A small network was shown many inputs. Here are its activations along a few directions, one row for each input.
In each table, some parts of the input vary, and every possible input appears once, in random order.
A made-up example of a description, with smaller parts first: one of 8 places around a ring, together with either a single point or one of 11 places along a line or (one of 3 separate values, together with one of 6 places along a line).
Shared parts are said once, and a part with two or three values counts as separate values.

Other details of the inputs shift rows strongly along three fixed directions, in all tables alike. That doesn't count.

Table:
R1: [-.04 .04 -.23 .28 .05 -.09 -.05 .01 -.06 .58 -.15]
R2: [.01 -.08 .24 -.21 -.21 .21 .02 .02 .09 -.33 .15]
R3: [.08 .23 -.26 .30 .11 -.22 -.25 -.10 .06 -.22 -.26]
R4: [.00 -.12 .10 .00 -.10 .14 .05 .05 -.02 -.24 .15]
R5: [.21 .18 -.34 .32 .15 -.28 -.10 -.09 .10 -.11 -.12]
R6: [.03 -.04 .05 -.04 -.05 .08 -.03 -.07 .17 -.38 .16]
R7: [.26 -.01 .12 .14 -.11 .17 -.09 .10 -.01 .16 .12]
R8: [-.29 .04 -.30 .08 .16 -.19 .06 -.14 -.18 .28 -.22]
R9: [.00 -.06 -.12 -.06 .34 -.06 -.14 -.06 -.31 .62 -.35]
R10: [-.43 -.35 .08 -.55 .23 .01 .33 -.02 -.58 .11 -.17]
R11: [.03 .15 .07 .18 -.16 .08 .06 .07 .21 .03 .25]
R12: [-.08 .01 .02 -.08 -.09 .09 .03 -.14 -.01 -.54 .12]
R13: [-.34 .06 -.08 -.05 .24 -.09 .19 -.09 -.20 .42 -.17]
R14: [.33 .07 .07 .23 -.18 .09 -.12 .13 .12 .06 .21]
R15: [.18 -.06 .00 .26 .08 -.05 -.10 .04 .05 .23 -.15]
R16: [-.02 -.14 .17 -.22 -.08 .10 .09 .02 .09 -.32 .26]
R17: [.02 .00 .17 .01 -.26 .14 .02 .08 .23 .25 .22]
R18: [.12 -.14 .07 .08 .00 .11 .03 -.04 .00 .02 .09]
R19: [-.91 -.10 -.16 -.66 .21 -.17 .29 -.16 -.48 -.21 -.25]
R20: [.23 -.10 .14 .08 -.08 .14 -.09 .07 .21 .10 .08]
R21: [-.20 .04 .12 -.38 -.16 .08 .02 -.05 -.02 -.77 .09]
R22: [-.20 -.26 .09 -.47 .16 .02 .20 .11 -.37 .43 -.24]
R23: [.10 .20 -.41 .29 .15 -.29 -.11 -.03 .05 -.30 -.18]
R24: [-.28 .37 -.37 .18 .21 -.32 -.06 -.17 .23 -.26 -.14]
R25: [.38 -.13 .22 .22 -.12 .11 -.03 .16 .16 .30 .13]
R26: [.04 .02 .17 .14 -.30 .11 .02 .09 .21 .27 .21]
R27: [.20 -.14 .19 -.03 -.10 .13 .02 .10 .17 .06 .15]
R28: [-.02 .26 -.32 .15 .13 -.34 -.16 -.09 .01 -.43 -.29]
R29: [-.01 -.14 .26 -.25 -.13 .23 .11 .01 -.20 .00 .19]
R30: [.15 .10 -.31 .35 .16 -.23 -.09 -.02 .06 -.11 -.17]
R31: [-.07 -.03 .10 -.32 -.11 .03 .11 .01 .06 -.48 .24]
R32: [.15 .01 .00 -.03 .04 -.04 -.09 .06 -.04 .28 -.13]
R33: [.00 -.01 .18 -.27 -.19 .12 .10 -.01 -.07 -.41 .28]
R34: [.00 .32 -.21 .44 .07 -.23 -.09 -.02 .28 .13 -.11]
R35: [.41 -.11 .34 .09 -.25 .17 .01 .21 .16 .34 .26]
R36: [-.01 .07 .22 -.01 -.15 .15 .07 .11 .28 .28 .22]
R37: [.09 -.25 .10 .02 .14 .20 -.02 .11 -.33 .81 -.19]
R38: [-.10 -.10 .03 -.32 .15 -.01 .03 .00 -.27 .23 -.12]
R39: [-.05 .01 .09 -.17 -.10 .12 -.02 -.10 .10 -.54 .17]
R40: [.02 .18 -.30 .29 .17 -.24 -.21 -.16 .05 -.33 -.35]
Description of these inputs: one of 5 places around a ring, together with either one of 2 separate values or one of 6 places around a ring.
- The inputs of R37 and R2 match in every part but the place on the ring of 5. If R14 is changed in the same way as R37 into R2, which row does it become? => R32
- The inputs of R10 and R25 match in every part but the place on the ring of 5. If R8 is changed in the same way as R10 into R25, which row does it become? => R26
- Change only the place on the ring of 5 in R20. List by row number the other rows that result. => R4, R6, R15, R18
- Change only the place on the ring of 5 in R34. List by row number the other rows that result. => R11, R13, R24, R36
